These are the activations of a small neural network, seen along a few directions. Each row is one input.
In each table, some parts of the input vary, and every possible input appears once, in random order.
Descriptions start from the smaller parts, as in this example, which fits no table here: one of 8 places around a ring, together with either a single point or one of 9 places around a ring or (one of 2 separate values, together with one of 6 places along a line).
Shared parts are said once, and a part with two or three values counts as separate values.
In the rows, 128 means zero.

Other details of the inputs shift rows strongly along two fixed directions, in all tables alike. That doesn't count.

Rows:
R1: [119 122  40 109  83 146 125 110 144 143 131 191 126  79 135 179 124]
R2: [111 138 120 125 165 138 126 124 120 152 136 169 157 151 128 191 140]
R3: [148 172 118 141 108  99  92 110  90  92  91 107 126 126 131  68 112]
R4: [110 146  94 105 121 147 128 148 182 164 115 212 103 112 117 188 131]
R5: [147 128 128 134  99  58 100 130 129  89 110  86 131  99 135  94 120]
R6: [112 109 133 107 178 106 108 114 150 165 159 104 171 145 122 182 172]
R7: [111  74 154 115 173  55 119 132 135 125 172  73 160 126 112 131 167]
R8: [137 182 143 160  43 187 156 158 118  89  80 165  63 119 130  98  85]
R9: [125 107 178 134 200 130 135 112 114 161 160  73 169 176 139 137 148]
R10: [112 224 159 150  44  81 124 154 132  89  81 168 102 114 142 167 102]
R11: [131  69  74 113 172  93 100 101 138 152 147  98 158 106 122 135 160]
R12: [168 159 184 128 106 156 127 134 117 111 134  57 119 158 117  39 118]
R13: [164  66 146  89 140 119 120 153 176 126 182  68 160 129 100 114 154]
R14: [150 152 221 137 133 145 133 139 135 103 104  64 104 175 134  57 115]
R15: [130 168 147 118  83 110 133 170 179 114 102 176  96 116 124 150 109]
R16: [ 88 125 125 166 138 167 168 138 116 146 107 200 112 132 153 211 114]
R17: [106  87 158 137 203 109 139 111  95 153 165  77 150 153 123 105 154]
R18: [145 109  92 103 136 181 129 145 143 146 152 168 138 130 101 143 134]
R19: [124 153  92 168 107 128 141 117  90 124  87 163  98 105 150 113  94]
R20: [163 152 159 130  99 136 121  95  95 103 130  49 137 142 149  43 107]
R21: [ 84 191 152 186  75 124 156 137  76  87  69 170  62 117 141 114  98]
R22: [106  85  68 170 133 154 158 127 105 134  94 195 100  93 153 164 101]
R23: [124  88  97  98 195 171 140 143 167 178 151 198 144 146 112 186 141]
R24: [130 132 106 152  72 172 156 115 103 101 101 153 100 108 158 120  89]
R25: [152  74  85  95 161 152 119  96 122 140 171 111 178 132 128 127 141]
R26: [ 91 117 100 129 169 117 129 124 102 144 142 173 137 128 112 160 147]
R27: [113 177 171 125 116  58  89 110 108 103 124  56 125 135 109  72 158]
R28: [154 176 211 128 137 136 127 132 132 122 115  69 113 176 130  52 115]
R29: [147  80 105  86 148 149 113 133 172 158 175 104 151 125  95 134 166]
R30: [138  78  79 104 101 118 131 128 155 125 155 145 151  87 139 166 122]
Each input here is: one of 5 places along a line, together with one of 6 places around a ring.
The inputs of R29 and R8 match in every part but the place on the line of 5. If R6 is changed in the same way as R29 into R8, which row does it become? -> R16
Change only the place on the line of 5 in R27. List by row number the other rows that result. -> R7, R17, R21, R26
A walk changes only the place on the line of 5. It starts at R15 and steps to R4. List the rest of the walk in order. -> R23, R28, R14

Rows:
R31: [114 153 126 143 114 119 134 143 131 127 103 167 102 118 129 145 115]
R32: [121 153 109 138  94 148 139 126 120 129 116 157 109 113 134 138 115]
R33: [134 148 109 134 107 136 126 121 112 121 118 138 122 119 132 117 116]
R34: [132 156 101 124  96 130 116 133 136 121 108 166 118 112 127 141 116]
R35: [121 146 127 127 103 118 126 135 135 118 120 137 110 115 123 127 128]
R36: [115 146 134 148 123 134 135 131 112 124 107 141 108 130 130 122 122]
R37: [123 142 125 144 101 142 146 146 123 118 114 165 106 118 130 139 107]
R38: [112 164 120 132 101 127 132 134 120 123 120 169 116 122 122 149 123]
R39: [113 154 124 134 102 123 135 144 126 116 116 168 110 117 123 147 121]
R40: [120  45  95 105 189 157 142 117 144 176 181 130 158 129 118 164 157]
R41: [110  50 109 118 210 125 137 119 142 175 164 133 164 134 134 182 153]
R42: [117 146 124 145 102 140 145 132 113 119 112 163 114 120 144 145 105]
R43: [120 127 147 130 132 109 122 131 120 118 136 106 137 134 121 124 141]
R44: [134 114 125 131 131 125 121 122 115 118 130 104 132 126 125 102 132]
R45: [119 161 124 135 113 125 133 141 137 130 104 170 107 124 131 144 116]
R46: [122  60  60 124 162 160 150 126 142 162 145 188 142 108 135 194 129]
R47: [122 123 138 126 125 109 119 125 130 123 134 100 131 124 123 119 143]
R48: [127 154 111 124 106 115 117 123 121 120 120 143 123 118 121 123 126]
R49: [115 155 137 135 124 116 127 136 127 123 111 145 109 128 124 128 127]
R50: [122 143 113 134 106 108 118 129 119 113 114 138 120 112 125 125 127]
R51: [127 142 101 135 101 140 135 135 121 116 110 167 105 109 127 125 112]
R52: [115  53 105 113 211 155 143 118 136 180 172 138 157 142 119 165 155]
R53: [122 157 122 130 101 120 123 124 126 126 122 133 121 117 130 134 127]
R54: [135 123 127 118 132 106 113 127 130 118 133 109 133 124 119 108 137]
R55: [120 165 123 132 112 134 124 137 135 131 102 169 111 127 129 149 118]
R56: [139 132 139 112 122 124 112 126 145 128 134 103 136 132 124 121 137]
R57: [129 153 137 127 107 121 130 142 135 118 121 144 122 127 127 133 120]
R58: [144 125 138 117 123 146 121 125 139 128 133 102 132 136 127 110 130]
R59: [142 129 148 121 130 146 124 130 129 123 135 109 138 145 126 115 128]
R60: [140 118 129 123 129 103 115 130 133 119 131 106 134 122 122 111 130]
R61: [118 149 126 139 100 120 137 147 129 118 114 166 110 115 126 150 115]
R62: [133 132 143 130 132 137 130 122 113 126 140 106 140 142 129 116 130]
R63: [128 149 101 134  98 119 125 128 129 116 104 162 118 109 136 146 114]
R64: [111 168 119 142 115 124 130 129 119 133 107 166 112 123 132 149 121]
R65: [126 133 168 131 150  98 111 122 119 120 128  73 136 148 122  95 146]
R66: [131 149 127 123 100 121 127 136 144 123 119 138 116 118 128 128 122]
R67: [127 124 140 125 125 108 121 119 131 125 133  99 137 125 137 123 132]
R68: [125 138 116 140  94 142 143 140 132 123 112 159  99 109 131 134 109]
R69: [143 122 163 120 129 100 113 128 138 117 138  66 135 134 122  92 139]
R70: [148 124 169 128 137 126 124 120 120 111 135  69 145 153 133  95 130]
R71: [130  37 120 110 194 139 136 112 141 163 177  89 168 135 135 145 152]
R72: [128  51 125 105 201 147 136 118 132 163 187 101 172 149 115 144 159]
R73: [160 121 148 116 134 122 114 122 130 115 136  73 142 141 126  73 128]
R74: [133 140 126 136 101 141 136 125 130 119 113 132 114 122 139 127 115]
R75: [128 126 149 132 149 132 130 129 123 128 127 111 122 142 124 105 131]
R76: [114 159 111 128  94 127 129 128 129 128 118 162 109 112 123 144 125]
R77: [131 144 167 121 150 104 109 116 120 126 135  77 139 154 118  93 145]
R78: [143 132 169 123 136 104 114 122 127 110 135  70 149 150 129 106 137]
R79: [137 141 165 122 136 105 112 119 117 118 144  71 151 149 124 102 142]
R80: [146 136 143 118 134 100 102 112 119 118 139  70 151 137 124  90 140]
R81: [130 150 136 137 121 141 137 136 129 128 109 145 110 135 133 118 113]
R82: [160 125 147 113 133 131 105 118 128 115 134  72 145 145 125  78 131]
R83: [116  68  83 120 163 168 161 143 148 167 156 194 140 118 127 195 130]
R84: [139 138 165 131 151 125 119 114 111 128 133  72 139 156 130  86 135]
R85: [116 159 124 143 114 123 133 131 129 125  98 165 110 124 138 154 116]
R86: [131 151 102 127  97 121 126 138 137 120 110 167 115 109 129 136 114]
R87: [125 158 123 137 113 155 133 135 129 131 102 169 106 130 133 138 111]
R88: [136 142 127 128 100 143 136 135 138 124 119 137 111 121 132 117 115]
R89: [146 111 129 127 130 125 124 129 127 120 131 106 130 126 126 100 123]
R90: [108  61  73 120 159 165 157 136 149 167 155 188 128 105 123 189 138]
R91: [143 125 149 121 135  93 105 112 121 112 133  69 150 134 135  92 133]
R92: [132 137 115 138 107 129 129 121 114 116 112 137 121 116 143 119 109]
R93: [139 125 123 120 131 132 120 116 117 124 136 109 135 132 121  99 131]
R94: [128 148 136 144 122 139 136 127 121 123 103 140 113 135 140 128 114]
R95: [123 161 123 128  98 135 127 141 134 121 113 167 119 123 127 153 118]
R96: [102  59  71 127 158 161 155 132 141 168 152 184 131 104 126 193 141]
R97: [128 147 126 131 100 119 126 126 136 118 113 132 119 119 135 138 123]
R98: [121  39 110 121 210 149 147 131 146 175 166 135 151 135 123 165 147]
R99: [132 122 149 127 134 134 133 133 121 118 138 110 129 139 122 109 131]
R100: [127 125 150 138 147 128 131 119 116 130 123 107 131 142 142 114 123]
R101: [135 130 171 125 137  98 115 119 119 112 138  70 150 146 134 104 135]
R102: [135 122 168 131 137 121 122 125 111 111 139  70 140 148 123  88 138]
Describe the family of inputs behind these rows. -> one of 2 separate values, together with one of 4 places along a line, together with one of 9 places around a ring
The inputs of R64 and R84 match in every part but the choice among 2 separate values. If R56 is changed in the same way as R64 into R84, which row does it become? -> R58
The inputs of R51 and R54 match in every part but the choice among 2 separate values. If R40 is changed in the same way as R51 into R54, which row does it become? -> R76
Change only the choice among 2 separate values in R39. List by row number the other rows that result. -> R99
Change only the place on the ring of 9 in R54. List by row number the other rows that result. -> R34, R48, R50, R60, R63, R80, R86, R91
Change only the choice among 2 separate values in R33. List by row number the other rows that result. -> R80
Change only the place on the ring of 9 in R59. List by row number the other rows that result. -> R37, R42, R62, R70, R72, R83, R99, R102

Rows:
R103: [137  99 125 124 161 162 135 126 123 141 144 123 141 145 122 124 134]
R104: [132 149 174 136 143 102 115 106  99 115 129  66 149 156 140  93 131]
R105: [155  78 131 105 154 128 119 120 149 131 151  82 152 133 129 105 137]
R106: [134 162 106 127  87 154 127 126 123 116 107 161 106 118 128 115 110]
R107: [151  79 147 122 167 137 130 129 137 132 148  84 151 146 129 110 134]
R108: [125  97 140 129 168 132 136 132 143 147 133 120 130 139 130 136 136]
R109: [ 98 108 109 148 136 142 154 136 125 144 121 173 106 113 133 165 125]
R110: [134 243 194 146  65 113 108 122  96  79  80  97 104 155 136  73 106]
R111: [138  83 125 113 144 106 113 114 135 129 159  72 160 122 125 121 151]
R112: [164 213 208 140  63 124 114 138 110  72  96  61 101 155 126  29 102]
R113: [110 134 124 127 128 147 148 141 142 148 134 180 127 130 132 186 125]
R114: [106 163 138 151  92 120 140 131 111 110 105 154 111 120 144 151 113]
R115: [110 170 109 142 103  96 120 129 110 116 102 163 109 109 126 132 120]
R116: [124 106 147 122 163 145 141 138 145 153 146 123 128 145 119 134 140]
R117: [133  99 162 119 171 113 123 122 139 137 148  85 161 153 137 137 143]
R118: [119 166 122 133  96  95 119 145 138 111  99 163 107 110 124 141 119]
R119: [131 112  92 114 112 162 145 140 152 142 137 178 118 109 124 154 119]
R120: [123 107  72 130 124 149 141 119 120 140 128 175 123 103 136 147 115]
R121: [127 116  83 121 113 128 127 133 152 139 125 170 130 101 133 175 124]
R122: [106 158 119 141  90  93 125 140 122 106 106 158 104 103 123 139 124]
R123: [114 179 118 130 102 113 116 137 124 117 104 168 108 120 115 135 127]
R124: [141 150 175 110 129  88 103 137 140 113 140  73 137 145 107  87 146]
R125: [135 119 107 108 119 134 125 134 154 142 146 140 138 117 120 153 136]
R126: [106 128 108 137 147 162 145 133 128 155 119 183 110 130 125 161 128]
R127: [142  84 134 131 174 138 131 114 108 137 151  84 153 145 131 100 135]
R128: [134  77 109 119 136 134 133 120 132 129 150 111 138 115 129 123 134]
R129: [115  97  98 145 124 155 156 138 120 132 127 172 115 109 134 159 116]
R130: [130 175 104 126  83 134 115 125 126 119 107 156 116 114 126 134 120]
R131: [141  95 115 114 157 108 108 103 123 139 155  77 165 129 128 114 147]
R132: [125  94 145 133 186 125 129 112 113 148 145  85 144 149 129 106 144]
Describe the family of inputs behind these rows. -> one of 5 places around a ring, together with one of 6 places around a ring
The inputs of R123 and R118 match in every part but the place on the ring of 5. If R130 is changed in the same way as R123 into R118, which row does it become? -> R121
Change only the place on the ring of 5 in R132. List by row number the other rows that result. -> R108, R109, R116, R126
Change only the place on the ring of 6 in R114. List by row number the other rows that result. -> R109, R111, R122, R128, R129
A walk changes only the place on the ring of 5. It starts at R114 and steps to R104. List the rest of the walk in order. -> R110, R113, R117
